arr = [[133, 138, 120, 126, 114, 106, 112, 106, 124, 144], [114, 114, 150, 117, 109, 148, 117, 117, 150, 108], [136, 138, 128, 131, 121, 112, 115, 110, 124, 145], [110, 147, 110, 123, 108, 107, 110, 105, 147, 137], [109, 130, 140, 116, 107, 124, 114, 110, 150, 111], [115, 147, 109, 125, 107, 106, 109, 107, 141, 142], [140, 141, 141, 136, 126, 118, 120, 114, 122, 148], [108, 119, 148, 113, 107, 136, 113, 111, 149, 107], [109, 146, 113, 119, 109, 107, 111, 106, 145, 135], [114, 112, 148, 116, 111, 149, 119, 121, 149, 108], [145, 134, 149, 135, 136, 147, 148, 136, 146, 122], [109, 147, 119, 115, 108, 105, 110, 107, 147, 125], [149, 141, 149, 144, 144, 140, 145, 134, 115, 145], [134, 143, 118, 130, 111, 107, 107, 108, 123, 144], [150, 139, 149, 148, 143, 146, 147, 139, 118, 141]]
arr[0,-10] => 133
arr[6,-9] => 141
arr[-4] => [109, 147, 119, 115, 108, 105, 110, 107, 147, 125]
arr[-10] => [115, 147, 109, 125, 107, 106, 109, 107, 141, 142]
arr[-5] => [145, 134, 149, 135, 136, 147, 148, 136, 146, 122]
arr[-13,-7] => 131
arr[-3] => [149, 141, 149, 144, 144, 140, 145, 134, 115, 145]
arr[-4,-9] => 147
arr[11,5] => 105
arr[12,-4] => 145
arr[:, -5] => [106, 148, 112, 107, 124, 106, 118, 136, 107, 149, 147, 105, 140, 107, 146]
arr[-13,-4] => 115
arr[4,-2] => 150
arr[-9,5] => 118
arr[-13,-10] => 136
arr[:, 4] => [114, 109, 121, 108, 107, 107, 126, 107, 109, 111, 136, 108, 144, 111, 143]
arr[-6,-3] => 121
arr[6,8] => 122
arr[-12,2] => 110
arr[2] => [136, 138, 128, 131, 121, 112, 115, 110, 124, 145]
arr[-9,-7] => 136
arr[4,-7] => 116
arr[-12,-9] => 147
arr[14,-3] => 139
arr[:, -1] => [144, 108, 145, 137, 111, 142, 148, 107, 135, 108, 122, 125, 145, 144, 141]
arr[4,0] => 109
arr[14] => [150, 139, 149, 148, 143, 146, 147, 139, 118, 141]
arr[-14] => [114, 114, 150, 117, 109, 148, 117, 117, 150, 108]
arr[12,0] => 149
arr[7,3] => 113
arr[:, -8] => [120, 150, 128, 110, 140, 109, 141, 148, 113, 148, 149, 119, 149, 118, 149]
arr[5,-3] => 107
arr[-14,-3] => 117
arr[2,9] => 145
arr[11,4] => 108
arr[10,0] => 145

m = [152 146 104 146 151 107 144 103 128 141 146]
m[0] -> 152
m[3] -> 146
m[9] -> 141
m[1] -> 146

W =
[[129 128 121 114 115 147 137 145 143 115]
 [133 136 126 140 143 135 130 137 130 123]
 [132 136 126 141 145 131 127 134 126 124]
 [139 139 128 132 117 134 124 123 128 133]
 [129 128 120 112 110 147 135 142 143 115]
 [140 137 133 148 147 125 118 126 122 132]
 [139 140 126 132 117 135 124 123 129 132]
 [137 140 124 133 118 134 123 123 127 129]
 [128 127 121 113 113 148 137 145 143 115]
 [129 127 122 111 111 149 138 145 146 116]
 [132 136 124 136 137 137 131 138 132 122]
 [137 140 127 133 116 132 123 121 127 134]
 [131 135 126 140 144 132 130 136 128 124]
 [139 140 127 132 117 134 124 123 129 133]
 [135 137 129 145 151 132 129 137 128 126]]
W[0][0]	129
W[13][8]	129
W[0][6]	137
W[:, 8]	[143, 130, 126, 128, 143, 122, 129, 127, 143, 146, 132, 127, 128, 129, 128]
W[3]	[139, 139, 128, 132, 117, 134, 124, 123, 128, 133]
W[4][6]	135
W[14][7]	137
W[:, 4]	[115, 143, 145, 117, 110, 147, 117, 118, 113, 111, 137, 116, 144, 117, 151]
W[14][5]	132
W[10][6]	131
W[3][5]	134
W[10][3]	136
W[5][7]	126
W[10][2]	124
W[6][1]	140
W[5][8]	122
W[1][6]	130
W[7]	[137, 140, 124, 133, 118, 134, 123, 123, 127, 129]
W[0][3]	114
W[7][8]	127
W[8][1]	127
W[11][9]	134
W[13][7]	123
W[2]	[132, 136, 126, 141, 145, 131, 127, 134, 126, 124]
W[6][4]	117
W[:, 0]	[129, 133, 132, 139, 129, 140, 139, 137, 128, 129, 132, 137, 131, 139, 135]
W[12][4]	144
W[1][0]	133
W[2][8]	126
W[2][5]	131
W[14]	[135, 137, 129, 145, 151, 132, 129, 137, 128, 126]
W[:, 2]	[121, 126, 126, 128, 120, 133, 126, 124, 121, 122, 124, 127, 126, 127, 129]
W[0][4]	115
W[12][2]	126
W[0]	[129, 128, 121, 114, 115, 147, 137, 145, 143, 115]
W[11][2]	127
W[13]	[139, 140, 127, 132, 117, 134, 124, 123, 129, 133]
